Each row below holds a small network's activations on one input, seen along a few directions.
Each table varies a few parts of the input and shows all the possible inputs, shuffled.
Descriptions start from the smaller parts, as in this example, which fits no table here: one of 5 places around a ring, together with either a single point or one of 11 places along a line or (one of 3 separate values, together with one of 4 places along a line).
Shared parts are said once, and a part with two or three values counts as separate values.
In the rows, zero is written as 128.

Rows:
row 1: [102 122 137 123 135 128 138 145 131 155 201 134  86  96  80 132 118 134
 117]
row 2: [ 99 129 154 130 102 104 111  94 124 130  73 127 145 152 129  65 116 171
 128]
row 3: [128 166 137 188 116 178 124 158 127 107 111 139 158 135 167 140 166 108
 129]
row 4: [120 161 161 144 107 151 131 127 144 111 121 121 182 147 153 108 159  98
 160]
row 5: [140 109 132 125 172 118 137 113 110 187 157 156  77 140  95 140 114  66
  84]
row 6: [109 134 160 130  90 106 148 113 115 143  94 105 169 157 136  88 145 142
 159]
row 7: [120 124 127 118  98 124 107 124  95  96  94 153 151 138 144  79 131 164
  84]
row 8: [141 116 142 142 135  81 117 130 148 130 194 110 110  91  86 186 104 128
 110]
row 9: [144  72 161 144 150 141 136 119 128 146 179 121  76 129  99 134 119 100
 105]
row 10: [134 134 132 134 109 176 103 165  93 104  89 126 150 107 166 127 151 122
  83]
row 11: [153 138  37  88 160 125 132 101 133 103 115 107 103 130 139 161 103 138
 194]
row 12: [145 131  57  72 164 104 152 148 188 124 107 136 127 114 143 175 111 165
 182]
Q: What is each input in this table made of?
A: either one of 2 separate values or one of 4 places along a line or one of 6 places around a ring
Q: Start at row 5 and move only the place on the line of 4, one step at a time. The first step leads to row 9. Which rows follow, in order?
A: row 1, row 8

Rows:
row 13: [148 103  77 105 175 130 145 108 131 166  96 120  85 146 126 146 104 108
 169]
row 14: [143  76 163 123 155 121 137  85 104 174 143 126  86 155 116 116 119  65
  88]
row 15: [137 117 118 127  79 148  78 127  83  83  43 129 180 134 177  76 132 205
  68]
row 16: [114 139 125 139  85 137  93  97  74  42  53 104 163 130 164  55 114 160
 130]
row 17: [159 142  84  99 123 104 140 160 158 102 142 109 151 101 149 199 120 133
 158]
row 18: [108 154 169 139  54 139 113  75 103  94  85  81 179 175 151  84 155 150
 193]
row 19: [121 132 144 144 118 101 121 149 104 148 174 121 123  81  86 162 125 129
  92]
row 20: [146  86 168 153 139 118 136 109 113 141 184 148  89 154 100 120 119  99
  89]
row 21: [109 112 100  97 140 130 144 130 131 131 173 153  89 126 101 109 117 155
 127]
row 22: [ 87 151 202 137  89 135 171 148 149 150  63 158 210 153 154  60 153 147
 150]
row 23: [100 124 126 103 140 132 120 133 164 135 173 130 102  97  98 126 109 149
 130]
row 24: [140 126 110 139 163 127 127 126 174 133 140 114  91 112 120 170 105 144
 167]
row 25: [ 94 159 173 170  76 116 145 114 137 134 107  87 208 175 151  55 173 137
 188]
row 26: [117 132 129 111 137  94 134 101  91 183 117 134 100 142 102 111 109 107
  98]
row 27: [155 110 102 134 149 135 150 159 145 124 158  96  90  93 127 200 121 137
 156]
row 28: [161 185 132 167 128 240 101 183  93 114 119 161 154 116 194 132 191  50
 126]
row 29: [117 109 119  98 132 138 141 163 133 124 192 113 102  77 103 156 127 144
 120]
row 30: [154  80 179 158 136 130 125 144 119 131 198 109 111 101  88 165 131  84
  83]
row 31: [151 145  64 100 144 100 141 113 155 101 122 151 144 135 136 149 124 142
 165]
row 32: [110 180 123 199 122 221 129 172 119  88 100 138 171 145 185 159 183  70
  87]
row 33: [113 110 100  68 153 134 144 118 122 160 132 129  89 135 106 104 108 120
 129]
row 34: [111 135 131 140 124  89 127 118  98 153 157 161 103 136  94 116 113 140
  99]
row 35: [153 141  68  70 167 106 140 105 142 126  83 124 143 148 139 147 120 114
 166]
row 36: [106 124 157 116  84 124 108 170 123 116  32 161 170 140 177  75 167 182
  84]
row 37: [141  98 189 162 139 121 110 112 153 140 180 123 102 123  89 135 113  90
  89]
row 38: [137 155  98 105 148  94 114 126 182 104 126 125 153 117 145 171 110 142
 169]
row 39: [147 111  80 134 162 127 149 118 142 132 138 141  83 134 119 152 114 146
 166]
row 40: [104 147 154 148 123  92 103 120 137 156 154 136 115 105  86 133 108 134
  99]
Q: What is each input in this table made of?
A: either one of 2 separate values or one of 6 places around a ring or (one of 4 places along a line, together with one of 5 places along a line)
Q: Start at row 13 and move only the place on the line of 4, one step at a time. The first step leads to row 39. Which rows follow, in order?
A: row 24, row 27
Q: Start at row 36 and move only the place on the ring of 6, one step at a time. The first step leads to row 22. Which rows follow, in order?
A: row 25, row 18, row 16, row 15

Rows:
row 41: [107 162 157 164  97 174 108 158 101 113 105 144 164 124 156 101 163 118
  91]
row 42: [142  96 106 111 166 154 124 140 111 142 147 157  72 116 117 138 115 107
  76]
row 43: [136 130 147 163 134 163 139 147 133 128 187 104 116 112 119 168 146  83
 139]
row 44: [ 82  83 229 138  93  58 132  68 105 188 158 122 111 160  56  39 104 144
  91]
row 45: [107 150 120 109  92 133 133 138 132 101  69 131 182 141 165  84 147 179
 159]
row 46: [134 132  87  96 157  79 144 123 170 139 158 124 111 111 101 176  99 143
 160]
row 47: [137 119  91  90 116 112 105 110 112  93  66 117 141 130 151 108 110 175
 128]
row 48: [146 109 134 136 156 128 132 160 149 149 190 135  90  90 101 185 121 108
 104]
row 49: [137 153 170 174 116 163 126 145 120 127 129 130 166 140 153 135 167  69
 116]
row 50: [142 117 125 150 120 153  95 136  84 100 110 143 120 122 144 123 131 128
  62]
row 51: [124 152 130 134 119 125 146 121 160 124  82 115 172 156 159 122 143 133
 187]
row 52: [132 146 108 126 138 118 142 111 166 118 154 103 129 130 122 151 121 130
 206]
row 53: [139 117  61  74 160 103 135 107 120 143 109 138  89 131 119 133  96 148
 143]
Q: What is each input in this table made of?
A: either a single point or (one of 2 separate values, together with one of 6 places around a ring)
Q: Which other rows does row 50 become when the place on the ring of 6 takes its other values? List them by row number.
A: row 41, row 42, row 43, row 48, row 49
